grid =
[[119, 121, 134, 138, 136],
 [110, 141, 125, 140, 137],
 [132, 141, 117, 119, 120],
 [140, 116, 131, 119, 120],
 [140, 136, 117, 113, 115],
 [122, 118, 138, 137, 137],
 [119, 120, 135, 138, 136],
 [118, 122, 133, 138, 135],
 [131, 143, 115, 120, 120],
 [106, 141, 123, 144, 137],
 [119, 138, 112, 132, 122],
 [117, 140, 110, 133, 121],
 [148, 112, 135, 114, 116],
 [147, 110, 137, 113, 116]]
Rows and columns are numbered from 0.
Report the bottom-left entry.
Answer: 147
The entry at row 0, column 0 is 119
The top-right entry: 136
Report the entry in row 0 and column 1.
Answer: 121
Report the entry in row 2 and column 0.
Answer: 132
Report the entry at row 1, column 0.
Answer: 110
Report the entry in row 0 and column 2.
Answer: 134
The entry in row 2 and column 2 -> 117
The entry directly below the smallest entry is 119
The entry in row 1 and column 2: 125
The entry directly above the smallest entry: 131
Report the entry just right of the smallest entry.
Answer: 141
The entry directly above 148: 117
Report the entry in the bottom-right corner.
Answer: 116
Report the entry in row 2 and column 1.
Answer: 141

m = [139 126 132 100 135 132 130 121]
The third smallest entry -> 126
Read off the last entry.
121

a =
[[116 120 135 121 139 131 140 143 122 107 127 154 109 106 128 135]
 [136 123 113 132 109 131 140 109 115 126 132 101 149 137 111 131]
 [125 142 129 113 156 120 131 139 145 113 148 131 127 144 146 129]
 [116 120 135 121 139 131 140 144 122 107 127 154 109 106 128 135]
 [125 140 127 112 156 120 133 139 142 111 148 135 123 141 146 131]
 [127 144 138 115 150 124 130 136 148 123 147 114 144 150 133 120]
 [121 130 125 115 150 124 140 141 130 103 140 149 112 123 142 138]
 [117 121 135 121 139 131 140 143 122 107 128 154 109 106 129 135]
 [133 126 119 129 113 132 141 113 119 125 134  99 154 138 109 128]
 [126 142 130 113 156 120 131 139 146 115 148 129 129 146 145 128]
 [137 125 119 145 109 125 105 116 125 156 110 133 116 126 137 128]
 [118 118 147 133 126 136 124 142 124 132 110 151 112 100 120 123]]
Read off the top-right entry.
Answer: 135
The bottom-left entry: 118
The first entry in reading order: 116
Read off the largest entry in the first column.
Answer: 137
The third entry on the main diagonal -> 129
The 4th entry in reading order is 121
The second entry on the diagonal from the top-right corner is 111
The third entry on the diagonal from the top-right corner -> 144
The first entry in the row that holds the smallest entry is 133
Read off the 2nd entry in reading order.
Answer: 120
The last entry in the row that holds the smallest entry: 128
The bottom-right entry -> 123
The fifth-last entry, reading row by row -> 151
Read off the entry just right of the smallest entry.
Answer: 154
The largest entry in the first row: 154
The entry just left of the smallest entry is 134
The smallest entry in the first row -> 106
Read off the smallest entry in the last row.
Answer: 100
The 2nd entry on the main diagonal: 123
The third smallest entry is 101

X = [114, 131, 123, 143, 124, 104, 135, 122, 131, 128]
Report the entry just right of the largest entry.
Answer: 124
Report the entry just right of the smallest entry.
Answer: 135
